These are the activations of a small neural network, seen along a few directions. Each row is one input.
In each table, some parts of the input vary, and every possible input appears once, in random order.
A made-up example of a description, with smaller parts first: ring(5) and (point or line(9) or (values(2) and line(6))).
Shared parts are said once, and a part with two or three values counts as separate values.
(in the rows, 128 means zero)

Other details of the inputs vary at random and push rows far along three fixed directions, the same in every table; ignore that.

Table:
R1: [ 74 132 111 106 140 130 159 118 154 127 120 162 171]
R2: [186 101 160 137 161 130 115 149 131  92 120 118 107]
R3: [140  97 159 157 160 152 164 157 119 120 160 174 133]
R4: [208  96 162 179 128 126 118 161 106 119 144 124 101]
R5: [ 72 151 114 104 133 146 162 133 156 142 163 158 148]
R6: [124 162  86 122  72 113  99 109 135 167  83  94 150]
R7: [ 66 145 115 106 117 113 146 123 141 149 158 156 141]
R8: [120 123 125 119  42 191 130 202 184 185 150 133 165]
R9: [179  91 153 151  87 150 115 187 146 149 150 115 125]
R10: [ 97 127 134 128 194  68 140  78  95  96 106 149 128]
R11: [173  83 149 121 150 151 118 159 142  94 132 119 104]
R12: [193 133 157 173 162  81 104 130  87  99 124 111  78]
R13: [ 77 141 101 108 138 138 164 114 147 127 144 161 157]
R14: [187 114 145 173 157  83 114 119  93  92 110 122  94]
R15: [140  58 142 145 141 141 164 141 117 109 157 171 133]
R16: [148 137 133 122 110 161 115 144 139 145 129 107 106]
R17: [ 72 142 126 100 152  88 123 109 126 129 120 137 148]
R18: [152  50 118 125  59 153 134 186 167 129 141 124 142]
R19: [ 88 118 111 107 146 110 149  87 110 129 117 138 141]
R20: [ 90  98 151 143  93 192 146 135 130 103 177 113 143]
R21: [117 104 166 126 163 149 154 163 152 112 165 170 136]
R22: [154 141 119 139 108 154 122 141 128 149 134 114 109]
R23: [133 178  74 124  71 141 108 111 132 164  94  95 132]
R24: [201  78 144 180 119 131 121 155 112 113 128 132 116]
R25: [126 169  78 123  58 105  97 116 141 159 101  89 128]
R26: [ 34 159 181 145 246 110 162  27  49  53 157 182 136]
R27: [165 103 114 127 113 148 126 143 148 108 109 107 118]
R28: [ 79 136 109 128 127 141 161 120 130 145 130 175 170]
R29: [150  72 141 126  89 181 134 192 160 141 137 136 154]
R30: [179 116 153 143 168  98 103 112  91 107 106 104 104]
R31: [103  98 131  97 139 161 143 138 139 127 134 147 138]
R32: [203 149 155 172 177 109 113 128 101  97 123 113  83]
R33: [ 57 120 116  76 126 115 134 124 147 136 138 142 153]
R34: [185 142 134 166 164 108 121 115 110  93 104 124 103]
R35: [ 99  82 130 114 173 148 175 112 119 106 129 169 140]
R36: [ 64 151 130  86 142 147 146 124 167 139 157 152 143]
R37: [111 160  90  89  75 125  86 115 139 172 103  79 138]
R38: [154 176 134 126 149  91  93  89  91 135 105  78  80]
R39: [ 74 169 136 110 142  86 125 112 129 142 133 139 137]
R40: [114 237 101  98 119  62  67  68 111 153  86  57  88]
R41: [142 132 101 131  80 148 121 134 143 152  94 112 149]
R42: [145 204  89 126  85 102  84  97 112 172 104  72 104]
Each input here is: values(2) and (point or (line(4) and ring(5))).
Question: Changing only the values(2) part turns R29 into R31. The same change can be made to R3. Which row results?
Answer: R22
Question: Changing only the values(2) part turns R10 into R18. The same change can be made to R9. Which row results?
Answer: R38
Question: Change only the line(4) part in R17. List by row number the other rows that result.
Answer: R2, R29, R30
Question: Change only the ring(5) part in R25. List by row number the other rows that result.
Answer: R7, R18, R33, R40
